These are the activations of a small neural network, seen along a few directions. Each row is one input.
In each table, some parts of the input vary, and every possible input appears once, in random order.
Descriptions start from the smaller parts, as in this example, which fits no table here: one of 5 places around a ring, together with either a single point or (one of 2 separate values, together with one of 4 places along a line) or one of 11 places along a line.
Shared parts are said once, and a part with two or three values counts as separate values.
(in the rows, 128 means zero)

Other details of the inputs vary at random and push rows far along two fixed directions, the same in every table; ignore that.

Rows:
r1: [ 35 141  66 140 151 103 120  96 144 108 135  82  91 136 111]
r2: [135 136 134 125 122 137 135 144 119 129 122 133 124 127 131]
r3: [137 135 134 122 124 133 133 149 123 120 124 132 127 129 132]
r4: [127 126 132 125 118 133 127 141 123 127 121 143 137 132 128]
r5: [130 136 141 129 124 136 129 141 119 132 122 137 123 128 130]
r6: [127 134 141 127 124 134 134 137 119 130 124 144 128 130 135]
r7: [130 127 125 136 139 139 125 149 128 150 124 130 150 132 148]
r8: [125 128 146 122 123 132 136 139 128 128 118 139 129 131 133]
r9: [200  95 127 128 137  86 115  36 150 141 152 111 141 104 100]
r10: [133 128 126 135 137 139 118 154 126 152 124 123 144 131 146]
r11: [128 130 147 125 123 135 131 144 128 130 116 132 123 131 128]
r12: [132 128 130 123 122 141 132 141 124 120 129 141 132 131 136]
r13: [128 128 143 129 121 134 127 144 121 128 117 132 129 129 126]
r14: [134 132 133 121 126 132 138 144 122 118 126 138 132 133 135]
r15: [130 126 131 129 118 134 122 148 125 131 128 141 128 126 125]
r16: [135 131 131 124 121 142 126 145 124 121 128 135 127 127 133]
r17: [131 130 134 129 117 139 123 146 127 127 133 136 130 128 129]
r18: [ 29 137  75 141 155 101 130  89 141 105 135  84  92 139 117]
r19: [128 127 133 129 117 139 129 141 127 125 134 143 135 132 133]
r20: [206 104 131 122 142  89 128  33 143 139 148 103 138 104 105]
Description of these inputs: one of 2 separate values, together with either a single point or one of 9 places around a ring.
The inputs of r13 and r18 match in every part but the choice among 2 separate values. If r11 is changed in the same way as r13 into r18, which row does it become?
> r8

Rows:
r21: [125 126 111 129 128 125 126 129 133 125 135 121 126 127 123]
r22: [124 132 122 128 136 128 128 126 134 129 125 111 123 128 129]
r23: [120 133 126 131 140 126 135 118 123 132 126 119 124 129 134]
r24: [123 132 124 129 142 126 135 122 126 126 123 113 127 130 135]
r25: [123 134 125 130 134 127 123 126 130 127 124 110 124 127 125]
r26: [182 121 160 125 123 134 129 129 124 148 124 137 141 117 132]
r27: [187 117 148 119 120 133 123 136 127 139 124 140 146 117 128]
r28: [123 132 117 130 136 123 127 123 129 131 133 126 122 128 129]
r29: [117 127 130 132 141 120 132 122 133 135 125 119 128 132 133]
r30: [118 125 119 130 136 120 126 123 134 132 128 127 129 130 129]
r31: [115 129 136 116 108 122 138 109 128  89 136 141 105 126 106]
r32: [118 136 144 115 118 119 145 110 125 101 121 130 100 129 109]
r33: [122 134 128 132 140 124 133 122 129 133 130 118 120 129 134]
r34: [123 130 114 132 130 123 129 124 130 128 139 129 124 129 127]
r35: [124 129 116 129 132 124 119 128 129 125 126 117 124 126 122]
r36: [120 133 124 132 130 125 122 123 126 133 129 119 120 126 125]
r37: [178 113 155 125 116 129 116 131 125 144 120 146 151 118 123]
r38: [116 125 129 132 137 124 129 123 134 137 123 117 126 129 130]
r39: [122 127 113 133 126 126 126 124 131 130 137 126 122 126 124]
r40: [123 134 122 127 139 128 134 121 128 125 124 114 129 131 133]
r41: [184 121 153 118 123 132 131 129 120 138 122 139 152 121 135]
r42: [118 132 136 115 115 116 140 112 125  98 123 137 100 126 107]
r43: [122 136 125 131 138 126 132 121 131 133 130 119 122 130 132]
r44: [121 126 116 132 124 133 121 121 135 124 143 128 122 127 126]
r45: [116 121 119 131 128 126 123 121 138 123 141 132 132 132 129]
r46: [122 125 112 127 128 131 126 120 130 115 139 126 132 130 130]
r47: [121 129 115 135 124 125 121 124 127 129 136 126 123 125 119]
r48: [117 129 128 131 139 122 131 122 135 134 125 120 129 132 131]
r49: [180 112 151 124 116 128 127 132 128 142 131 152 155 122 128]
r50: [123 124 114 129 126 132 121 126 137 119 141 122 126 128 126]
r51: [115 128 129 133 133 124 122 122 132 134 122 117 128 129 124]
r52: [120 133 121 129 135 125 132 118 124 131 128 123 125 129 133]
r53: [117 124 117 130 135 122 128 119 129 130 124 128 133 130 130]
r54: [ 91 151 142 127 108 172 137 220 106 132 107 163 124 145 156]
r55: [115 120 120 134 122 127 114 121 135 124 137 128 131 129 121]
r56: [179 112 153 123 118 131 121 131 129 146 122 147 150 119 128]
r57: [ 94 153 144 125 116 171 142 222 109 123 105 157 129 149 159]
r58: [122 131 127 132 136 125 124 127 128 128 124 109 123 126 126]
r59: [120 135 124 130 138 128 134 117 125 131 127 120 126 130 133]
r60: [120 133 129 135 135 126 125 123 125 134 127 115 119 126 126]
r61: [123 130 116 131 132 127 124 124 130 133 131 124 120 125 126]
r62: [116 128 126 130 138 125 132 117 129 132 122 121 133 132 132]
r63: [116 126 123 129 136 122 131 118 128 132 123 123 133 132 133]
r64: [115 120 117 130 127 128 125 116 133 122 137 132 136 131 130]
r65: [124 133 120 126 137 122 130 126 132 127 130 116 125 130 132]
r66: [123 126 115 128 129 128 124 125 136 116 143 125 128 130 129]
r67: [117 127 125 130 136 119 129 122 134 134 127 123 129 132 132]
r68: [124 130 125 129 138 127 130 127 132 130 125 110 122 127 131]
r69: [117 127 127 131 135 125 127 122 136 136 123 118 127 129 128]
r70: [119 127 118 135 122 131 116 121 131 123 142 127 124 126 122]
r71: [117 134 147 116 120 118 146 111 123 101 120 128  98 129 111]
r72: [183 120 153 125 116 132 118 131 120 143 125 145 144 116 124]
r73: [181 122 175 106 102 122 142 115 119 113 119 152 123 118 110]
r74: [121 131 115 130 135 126 129 119 124 129 129 127 126 128 130]
r75: [117 120 115 132 126 123 124 125 135 131 133 127 130 128 123]
r76: [125 128 112 128 131 122 129 128 132 122 137 123 128 130 127]
r77: [119 127 115 131 127 132 127 116 128 121 142 132 128 129 130]
r78: [121 129 112 131 129 125 131 119 125 127 136 130 128 128 128]
r79: [122 134 122 129 136 123 130 122 129 133 132 122 121 129 132]
r80: [184 121 155 121 118 131 120 134 123 140 122 134 147 118 126]
r81: [124 131 120 127 134 125 127 127 133 129 127 113 123 127 129]
r82: [184 115 150 123 110 138 115 133 127 130 135 144 151 118 124]
r83: [ 86 144 145 127 108 168 136 220 110 133 102 164 131 147 155]
r84: [123 128 113 131 126 123 121 129 129 123 133 120 127 126 119]
r85: [121 128 117 131 128 129 125 120 134 122 145 131 124 129 130]
r86: [120 135 127 133 133 127 124 122 128 133 127 116 121 127 124]
r87: [122 134 124 131 135 129 129 122 132 135 128 117 120 127 129]
r88: [117 131 133 117 109 116 142 112 125  95 129 140 104 125 105]
r89: [116 122 114 131 129 122 130 119 129 128 131 131 136 130 127]
r90: [177 115 162 124 127 130 133 124 121 145 118 141 154 122 135]
r91: [ 94 151 147 126 118 169 143 223 106 124 104 156 128 148 161]
r92: [115 126 131 135 135 122 123 123 130 135 122 116 127 128 125]
r93: [187 120 149 119 123 130 126 135 126 137 126 142 148 120 131]
r94: [116 122 117 135 124 121 119 125 131 130 131 127 131 128 118]
r95: [124 129 113 126 137 125 129 123 126 123 126 121 129 129 130]
r96: [116 118 118 132 124 129 119 121 139 125 138 129 130 129 126]
r97: [115 126 126 132 130 121 120 123 131 134 124 120 128 129 124]
r98: [123 127 110 127 130 124 131 124 127 121 133 124 132 129 127]
Describe the family of inputs behind these rows.
> one of 6 places along a line, together with either a single point or (one of 3 separate values, together with one of 4 places along a line)
The inputs of r50 and r81 match in every part but the place on the line of 6. If r31 is changed in the same way as r50 into r81, which row does it become?
> r73
The inputs of r63 and r62 match in every part but the place on the line of 6. If r67 is changed in the same way as r63 into r62, which row does it become?
> r48
Change only the choice among 3 separate values in r67. List by row number the other rows that result.
> r65, r79
Start at r84 and move only the place on the line of 4, one step at a time. The first step leads to r21. Which rows follow, in order?
> r76, r98
Which other rows agree with r56 in the place on the line of 6? List them by row number.
> r27, r28, r30, r35, r37, r42, r53, r61, r72, r74, r93, r95
Change only the place on the line of 6 in r69. List by row number the other rows that result.
> r38, r56, r75, r83, r96
Which other rows agree with r91 in the place on the line of 6? List them by row number.
> r23, r24, r26, r29, r33, r38, r58, r60, r68, r71, r90, r92

Rows:
r99: [152 119 155 117 106 135 128 138 123 114 120 149 137 126 120]
r100: [ 36 144 107 133 122 136 136 144 125  98 127 134  97 146 129]
r101: [167 131 130 128 128 144 123 151 120 141 132 136 145 124 143]
r102: [164 100 112 127 140  69 115  18 154 121 148  90 119 105  80]
r103: [155 128 148 116 110 136 142 130 115 117 130 162 133 126 129]
r104: [167  98 103 136 158  82 104  30 160 142 152  75 145 109 105]
r105: [157 141 173 124 155 133 146 143 115 166  85 111 135 127 151]
r106: [154 119 141 130 127 140 128 143 129 148 132 146 154 130 146]
r107: [ 65 132  48 148 179  85 113  49 165 122 162  48  93 127 113]
r108: [158 123 133 130 128 141 131 141 119 145 133 148 154 128 147]
r109: [159 125 138 133 121 139 110 153 125 154 126 137 144 122 131]
r110: [159 127 144 113 111 134 140 138 117 111 123 152 136 126 125]
r111: [164 104 117 123 145  76 127  11 157 118 159  97 117 110  95]
r112: [156 122 152 113 110 133 136 140 125 113 123 150 135 128 124]
r113: [156 126 153 123 103 135 124 143 120 126 124 148 122 118 113]
r114: [149 117 140 136 120 137 118 143 125 157 126 149 153 126 135]
r115: [157 127 156 120 104 141 126 141 121 119 127 143 125 121 119]
r116: [ 47 141  85 138 144 137 129 165 134 120 126 113 119 148 147]
r117: [147 120 156 123 103 130 129 133 120 128 123 163 131 123 119]
r118: [ 47 149  91 145 140 146 117 168 130 124 130 109 110 143 142]
r119: [ 44 169 141 126 153 125 163 152 111 116  87  99  80 148 139]
r120: [ 49 153 101 128 125 138 138 158 127  96 130 120  86 143 128]
r121: [150 117 144 135 123 143 120 141 127 149 129 145 156 128 141]
r122: [ 53 158  94 128 125 140 142 156 118  93 130 123  88 142 130]
r123: [153 116 137 131 120 134 114 151 126 151 119 141 156 125 132]
r124: [162 122 129 125 128 138 127 149 120 139 126 140 157 127 144]
The inputs of r107 and r120 match in every part but one. If r118 is changed in the same way as r107 into r120, which row does it become?
> r115
Describe the family of inputs behind these rows.
> one of 2 separate values, together with either a single point or (one of 3 separate values, together with one of 4 places along a line)
Change only the choice among 3 separate values in r104. List by row number the other rows that result.
> r118, r121
Start at r114 and move only the place on the line of 4, one step at a time. The first step leads to r121. Which rows follow, in order?
> r106, r108
